A small network was shown many inputs. Here are its activations along a few directions, one row for each input.
In each table, some parts of the input vary, and every possible input appears once, in random order.
Descriptions start from the smaller parts, as in this example, which fits no table here: one of 8 places around a ring, together with either a single point or (one of 2 separate values, together with one of 4 places along a line) or one of 9 places along a line.
Shared parts are said once, and a part with two or three values counts as separate values.

Other details of the inputs shift rows strongly along two fixed directions, in all tables alike. That doesn't count.

Rows:
row 1: -29; -29; 12; -64; -21; -19; 0; -6; -2; 28; 27; -4
row 2: -43; 1; 17; -22; -15; -10; 31; 4; 13; 24; 43; -2
row 3: 0; 2; -13; 24; 2; 35; -23; 8; -1; -8; -31; 14
row 4: 32; 6; -26; -15; 14; 35; 23; -3; -35; -28; 8; 1
row 5: 29; 11; -19; -2; 11; 41; 20; 5; -31; -39; -7; -7
row 6: 5; 44; 10; 43; -8; 19; 54; -2; 25; 1; -56; -17
row 7: -23; -9; 12; -27; -8; -47; -3; 3; 8; 45; 39; 25
row 8: 32; 9; -24; 43; 28; 3; -4; 19; 0; -25; -33; 15
row 9: -2; 11; 13; 32; -7; 7; -2; -7; 12; -35; -15; -35
row 10: 23; -20; -32; -21; 0; 48; -28; -6; -31; -4; -26; 4
row 11: 9; -8; -32; 17; 6; 51; -6; 14; -17; -14; -38; 19
row 12: -18; -39; -3; -58; -18; 2; -19; -13; -16; 37; 13; 5
row 13: 22; 2; -12; 12; 3; 41; -23; -6; -15; -29; -31; -6
row 14: 30; 5; -28; 1; 22; 19; 1; 16; -29; -6; -8; 48
row 15: -2; -25; -17; -19; 2; 4; -27; 3; -15; 31; -10; 45
row 16: -16; 47; 41; 44; -5; 15; 51; -3; 25; -68; 18; -58
row 17: 20; 11; -30; 12; 14; 43; 18; 20; -24; -23; -15; 23
row 18: 53; 2; -28; -11; 20; 2; -6; -3; -37; -16; 1; 20
row 19: -20; -6; 7; -26; -4; -48; 5; -3; 8; 45; 49; 24
row 20: -29; 26; 43; 33; -18; -19; 24; 0; 41; -48; 5; -60
row 21: -54; -19; 17; -34; -24; -19; 9; 11; 20; 33; 21; 4
row 22: 23; -7; -33; 23; 14; 14; -25; 8; -14; -1; -32; 33
row 23: -20; 14; 26; 25; 1; -33; 14; 8; 28; 8; 22; -12
row 24: -42; 20; 40; 66; -10; -10; 9; 7; 52; -18; -11; -47
row 25: -12; -2; 32; -17; -5; -45; 6; -11; 14; 17; 39; -25
row 26: 20; 0; -26; 8; 17; 17; -4; 19; -15; -16; -26; 40
row 27: 33; 8; -32; 1; 26; 18; 9; 10; -29; -6; 3; 47
row 28: -16; 39; 45; 14; -27; -4; 59; -24; 36; 0; -24; -64
row 29: 37; -15; -16; -36; 21; -32; -8; -16; -25; 27; 34; 17
row 30: -17; -29; 17; -33; -13; -35; -41; -20; 10; 48; 17; -15
row 31: -43; 24; 49; 42; -30; -1; 2; -10; 48; -33; -1; -74
row 32: 22; -19; -12; -57; 7; -12; -11; -9; -36; 23; 25; 35
row 33: -7; 16; 20; 35; -7; 29; 8; -4; 12; -50; -21; -36
row 34: 43; 12; -20; 1; 19; 1; 9; -8; -24; -24; 13; 5
row 35: 43; 14; -28; 32; 34; 0; 8; 9; -12; -10; 0; 23
row 36: 53; -5; -27; 9; 27; 0; -13; 1; -20; -26; -24; 5
row 37: -31; -26; 11; -15; -11; -35; -41; -5; 21; 62; 10; 7
row 38: -48; -23; 7; -25; -27; 8; -21; 1; 14; 44; 5; 2
row 39: -25; -20; 23; -50; -16; -33; -5; -9; 5; 20; 27; 1
row 40: 12; -18; -25; -18; 9; -25; -20; 11; -10; 25; -4; 47
row 41: -47; -15; 20; -10; -25; -29; -30; -4; 29; 47; 13; 0
row 42: 2; 11; 18; 44; 2; 3; -2; -7; 18; -35; -18; -46
Description of these inputs: one of 2 separate values, together with either a single point or (one of 4 places along a line, together with one of 5 places along a line).
Changing only the choice among 2 separate values turns row 37 into row 30. The same change can be made to row 27. Which row results? -> row 16
Changing only the choice among 2 separate values turns row 18 into row 7. The same change can be made to row 9. Which row results? -> row 22
Change only the choice among 2 separate values in row 2. List by row number the other rows that result. -> row 4
Change only the choice among 2 separate values in row 12. List by row number the other rows that result. -> row 11
A walk changes only the place on the line of 4. It starts at row 21 and steps to row 26. List the rest of the walk in order. -> row 40, row 8
A walk changes only the place on the line of 4. It starts at row 23 and steps to row 7. List the rest of the walk in order. -> row 14, row 17

Rows:
row 43: 40; -28; -38; -33; 13; 5; -44; -4; -38; 23; -23; 52
row 44: -47; 10; 29; 3; -22; 5; 18; -1; 24; 6; 20; -25
row 45: -33; 6; 17; -3; -16; 7; 12; 3; 11; 0; 11; -4
row 46: 11; -20; -3; -49; 4; -36; -5; -5; -17; 23; 26; 22
row 47: -35; -34; 11; -60; -19; -31; -7; -10; 4; 68; 34; 9
row 48: -17; -23; 3; -29; -10; -16; -32; -7; -2; 33; 14; 20
row 49: -34; -13; 34; -38; -16; -51; 9; -16; 19; 43; 52; -22
row 50: 64; 23; -40; 34; 33; 46; 5; 5; -37; -48; -20; 13
row 51: 46; -20; -31; -52; 18; -13; -18; -8; -44; 27; 8; 53
row 52: -29; -14; 25; -49; -14; -46; -2; -13; 4; 41; 55; 9
row 53: 27; 0; -21; 30; 14; 25; -15; 3; -7; -21; -33; -8
row 54: 4; 10; -2; 43; 6; 24; -5; 11; 7; -49; -23; -18
row 55: -27; 34; 45; 36; -13; -5; 35; -10; 35; -23; 18; -58
row 56: -38; -19; 16; -5; -10; -53; -24; 4; 29; 61; 13; 23
row 57: 19; 16; -14; 17; 5; 39; 12; 8; -13; -35; -33; 7
row 58: -35; 39; 32; 64; -12; 34; 45; 17; 36; -73; -12; -55
row 59: -35; -14; 30; -13; -22; -33; -11; -9; 28; 23; 8; -27
row 60: -64; 4; 41; -1; -29; -12; 23; 3; 37; 8; 31; -40
row 61: -43; 32; 40; 41; -22; 19; 35; -1; 39; -24; -3; -55
row 62: 86; 11; -54; 11; 36; 35; -3; -3; -50; -33; -40; 31
row 63: 34; -33; -26; -64; 11; -34; -17; -14; -34; 45; 18; 37
row 64: 16; -7; -11; 9; 7; 8; -17; 6; -7; -20; -24; 4
row 65: -31; 19; 29; 44; -14; 13; 0; 0; 32; -23; -2; -42
row 66: 95; 10; -73; 24; 59; 14; -6; 18; -49; -12; -31; 74
row 67: -43; -17; 31; -23; -24; -31; -20; -17; 25; 51; 22; -16
row 68: 25; 7; -13; 24; 6; 23; -15; -4; -5; -19; -39; -4
row 69: -33; 14; 13; 27; -7; -11; 24; 19; 30; 13; -1; 9
row 70: 58; 26; -33; 46; 35; 41; 17; 14; -27; -76; -24; 2
row 71: 17; -32; -29; -65; -1; -4; -21; -11; -34; 57; -2; 50
row 72: -30; 39; 34; 57; -13; 27; 46; 16; 36; -69; -21; -55
row 73: 18; 0; -19; 29; 12; 26; -16; 7; -6; -25; -20; -5
row 74: 5; -30; -18; -53; -4; -12; -10; -4; -19; 41; 1; 27
row 75: 12; 4; -5; 1; 10; -3; 8; 0; -8; -12; 21; -6
Changing only one part turns row 73 into row 75. The same change can be made to row 68. Which row results? -> row 62
Describe the family of inputs behind these rows. -> one of 3 separate values, together with either a single point or (one of 2 separate values, together with one of 5 places around a ring)
Change only the place on the ring of 5 in row 52. List by row number the other rows that result. -> row 50, row 51, row 55, row 62

Rows:
row 76: 28; -20; -28; -26; 7; 10; -23; -2; -28; 11; -27; 36
row 77: 12; 10; -10; 19; 1; 17; 4; 4; 0; -18; -31; -2
row 78: -15; 24; 32; 28; -5; -4; 26; 4; 24; -46; 5; -39
row 79: -22; -26; 8; -40; -15; -32; -15; -4; 8; 40; 15; 5
row 80: 33; 1; -19; -15; 10; 0; -4; -7; -22; 9; 0; 23
row 81: 41; 14; -25; 8; 18; 11; 9; 4; -21; -21; -18; 20
row 82: -17; 20; 29; 12; -9; -11; 26; -6; 21; -3; 16; -29
row 83: -39; 10; 31; 18; -13; -11; 7; -1; 31; 9; 20; -26
row 84: -12; -9; 6; -4; -3; -11; -10; 7; 6; 2; 3; 10
row 85: 10; -41; -41; -78; -3; 26; -19; -4; -47; 41; 1; 47
row 86: -8; 1; 2; 0; -5; -7; -8; 0; 6; 19; 3; 13
row 87: -13; 25; 26; 33; -2; -5; 35; 5; 26; -37; 6; -40
row 88: 32; -24; -38; -22; 11; 9; -30; -1; -31; 13; -13; 27
row 89: -26; 6; 23; 13; -13; 2; 5; -6; 22; 1; 3; -36
row 90: -53; -29; 11; -68; -24; -17; -2; 1; -1; 59; 48; 26
row 91: 45; -10; -42; 2; 19; 34; -21; -3; -33; -6; -30; 20
row 92: -24; -5; 26; -32; -14; -36; 7; -9; 10; 20; 26; 0
row 93: 37; 7; -23; 6; 19; 7; 6; 6; -18; -24; -10; 12
row 94: -2; -25; -10; -41; -3; -19; -12; -5; -10; 50; 1; 26
row 95: 14; 11; -10; 27; 2; 30; -6; -1; -2; -27; -25; -17
row 96: -3; -7; 4; -32; 0; -29; 8; -5; -3; 33; 21; 15
row 97: -26; -14; 10; -13; -6; -25; -9; 2; 11; 30; 27; 3
row 98: -11; 0; 1; 0; -4; -13; -2; 5; 8; 15; 0; 17
row 99: 2; 5; -4; 11; 4; 4; -2; 3; 1; 12; -5; 11
row 100: -26; 2; 26; 11; -14; -2; 4; 2; 24; -20; -8; -31
row 101: 45; 0; -30; -1; 22; 17; -4; -5; -30; -9; -5; 17
row 102: -13; 27; 26; 34; -5; -3; 25; 2; 23; -41; 13; -44
row 103: 10; 19; -5; 2; 2; 38; 42; 6; -18; -41; 8; -9
row 104: -44; 8; 31; 12; -17; -23; 17; 3; 34; 13; 13; -15
row 105: 15; 10; -8; 21; 4; 24; 4; 0; -3; -10; -27; -8
row 106: 3; 6; 12; -4; -1; -1; 0; -9; -2; -13; 13; -11
row 107: 13; 7; -3; 15; -1; 28; -7; -3; -6; -23; -31; -6
row 108: -34; -11; 25; -23; -19; -24; -14; -7; 14; 35; 20; 9
row 109: 15; -22; -21; -36; -2; -2; -26; -10; -20; 39; -8; 29
row 110: 11; 9; -10; 23; 8; 15; 0; 4; -2; -5; -16; 10
row 111: 27; 22; -21; 55; 19; 42; 2; 9; -6; -44; -30; -4
row 112: 42; 9; -26; 6; 18; 18; -4; -4; -25; -19; -6; 11
row 113: -35; 8; 30; 17; -15; -3; -4; -2; 25; -8; 12; -22
row 114: -45; 5; 31; 14; -17; -22; 2; 4; 33; 2; 24; -24
row 115: 31; 15; -21; 47; 17; 41; 5; 10; -9; -49; -36; -19
row 116: -38; 8; 30; 22; -12; -17; 15; 8; 36; -5; 12; -25
row 117: 24; 18; -8; 26; 17; 11; 21; 9; -3; -34; -10; -10
row 118: -30; 14; 24; 32; -6; -9; 18; 12; 32; -13; 5; -24
row 119: 39; 8; -23; 9; 21; 18; 2; -2; -23; -15; -5; 7
row 120: 26; 1; -18; 14; 8; 37; -18; -3; -18; -29; -31; -2
row 121: -18; -9; 18; -25; -6; -34; 5; -6; 7; 24; 39; -10
row 122: 26; 0; -22; 18; 13; 22; 0; 7; -10; -23; -31; 0
row 123: -39; 5; 28; 21; -13; -15; 9; 4; 31; -3; 19; -28
row 124: 15; -16; -26; -18; 8; 0; -29; -2; -20; 28; 4; 36
row 125: 30; -27; -32; -26; 10; 13; -35; -2; -34; 4; -16; 27
row 126: -16; 0; 5; 1; -3; -14; 4; 6; 10; 20; 4; 11
row 127: -26; 12; 26; 20; -17; 3; 13; -6; 26; -4; -7; -35
row 128: -33; 11; 29; 29; -11; -2; 3; 7; 27; -26; 7; -29
row 129: 29; 24; -11; 42; 19; 25; 20; 6; -6; -55; -13; -21
row 130: 13; -16; -7; -32; 5; -15; -14; -6; -20; 6; 19; 15
row 131: 2; -9; 8; -37; -5; -19; -7; -13; -10; 24; 19; 15
row 132: -19; -24; 7; -33; -9; -27; -8; -2; 7; 40; 14; 2
row 133: -41; -24; 23; -45; -21; -45; -16; -5; 14; 54; 28; 22
row 134: 15; 23; 4; 26; 6; 11; 22; -3; 2; -25; -7; -16
row 135: 6; -5; -9; -3; 0; 4; 0; 0; -3; 7; -19; 6
row 136: 31; -26; -37; -20; 14; 9; -25; -1; -30; 14; -13; 24
row 137: 6; -19; -18; -21; 6; -16; -19; 7; -9; 26; 5; 35
row 138: 0; 11; 7; 2; 1; -11; 22; -1; 5; -4; 5; -5
Changing only one part turns row 77 into row 98. The same change can be made to row 109. Which row results? -> row 86
Describe the family of inputs behind these rows. -> one of 3 separate values, together with either a single point or (one of 4 places along a line, together with one of 5 places around a ring)
Change only the choice among 3 separate values in row 82. List by row number the other rows that result. -> row 99, row 105
Change only the choice among 3 separate values in row 116. List by row number the other rows that result. -> row 87, row 122
Change only the place on the line of 4 in row 114. List by row number the other rows that result. -> row 97, row 123, row 128

Rows:
row 139: 30; -39; -21; -59; 7; -40; -42; -16; -30; 47; 10; 34
row 140: 50; -5; -30; -33; 18; 15; 14; -13; -38; 25; -1; 21
row 141: 19; 31; -8; 54; 11; 14; 18; 7; 14; -22; -41; -1
row 142: 39; 7; -6; 11; 11; 1; -10; -18; -7; -23; -21; -24
row 143: 15; 9; -13; 0; 15; 29; 10; 10; -20; -23; 23; 15
row 144: -47; -13; 18; -10; -9; -41; -8; 15; 28; 44; 30; 19
row 145: -42; 4; 44; 14; -12; -32; -9; 0; 36; -21; 32; -49
row 146: -32; -15; 26; -19; -17; -46; -1; -15; 29; 81; 17; 5
row 147: -49; 16; 27; 42; -9; -6; 6; 18; 38; -4; 24; -10
row 148: 28; -16; -13; -15; 12; -13; -24; -4; -16; -10; -2; 10
row 149: 32; 29; -13; 20; 9; 22; 39; -5; -12; -33; -17; -9
row 150: 9; -30; -38; -67; -9; 56; -8; -1; -53; 22; -17; 42
row 151: 21; 17; -23; 46; 21; 16; 12; 22; 0; -33; -32; 25
row 152: 27; 26; -23; 32; 20; 37; 28; 21; -22; -58; -9; 4
row 153: -10; 15; 38; 28; -12; -16; 2; -27; 32; -11; -1; -69
row 154: -33; 20; 30; 32; -9; -21; 23; 10; 39; 3; -6; -16
row 155: -39; 16; 36; -2; -20; -18; 48; 5; 24; -13; 33; -23
row 156: -9; -36; -3; -30; -18; 32; -46; -16; -10; 0; -25; -21
row 157: -5; -39; -44; -33; -9; 32; -44; 8; -24; 53; -42; 60
row 158: -32; -9; 26; -61; -18; -46; 18; -9; 2; 39; 45; 4
row 159: 27; 12; -11; 49; 21; 28; -24; 6; -9; -61; -2; -20
Changing only one part turns row 151 into row 155. The same change can be made to row 157. Which row results? -> row 150
Describe the family of inputs behind these rows. -> one of 3 separate values, together with either a single point or one of 6 places along a line
Change only the choice among 3 separate values in row 141. List by row number the other rows that result. -> row 142, row 149

Rows:
row 160: -28; -21; 17; -53; -21; -48; -13; -14; 5; 77; 23; 21
row 161: -19; -34; 14; -66; -26; -39; -12; -27; 0; 47; 26; -4
row 162: 28; -1; -30; 2; 16; 44; 15; 13; -28; -27; -32; 15
row 163: 85; 27; -42; 6; 51; 10; 36; 2; -53; -45; 10; 31
row 164: -25; 17; 35; 1; -20; 2; 30; -1; 24; -11; -8; -41
row 165: -7; -10; -6; -14; 11; 11; -15; 8; -6; 14; 15; 10
row 166: 25; -9; -20; 1; 13; 5; -30; -4; -21; -5; -5; 22
row 167: -6; 28; 9; 39; -21; 24; 28; -4; 22; -20; -16; -38
row 168: 33; -22; -19; -21; 11; -25; -33; -5; -9; 35; -5; 31
row 169: 3; 34; 23; 47; 4; 10; 10; -2; 26; -37; -22; -39
row 170: 15; -12; -20; -21; 7; 25; -11; 10; -33; -14; -6; 22
row 171: -11; 1; 5; 5; 8; -7; -10; 22; 18; 1; 10; 13
row 172: -45; 11; 30; 18; -5; -19; 23; 11; 43; 8; 9; -12
row 173: 27; -12; -29; 21; 20; 1; -20; 6; -16; -22; -15; 14
row 174: -11; 12; 29; 32; -6; 5; 10; -9; 18; -17; -5; -50
row 175: 10; -14; -29; -16; 7; 1; -25; 5; -19; 11; 4; 42
row 176: 28; -3; -23; 7; -4; 28; -11; -7; -21; -43; -14; -2
row 177: -36; 5; 31; 25; -22; 2; 6; -9; 25; -19; 22; -48
row 178: -28; -25; 12; -49; -15; -57; -11; -6; 10; 75; 21; 21
row 179: -52; 28; 36; 38; -18; -7; 27; 1; 40; -14; 2; -28
row 180: 13; 0; -23; -2; 11; 33; 5; 8; -22; 6; -12; 22
Describe the family of inputs behind these rows. -> either a single point or (one of 4 places along a line, together with one of 5 places around a ring)
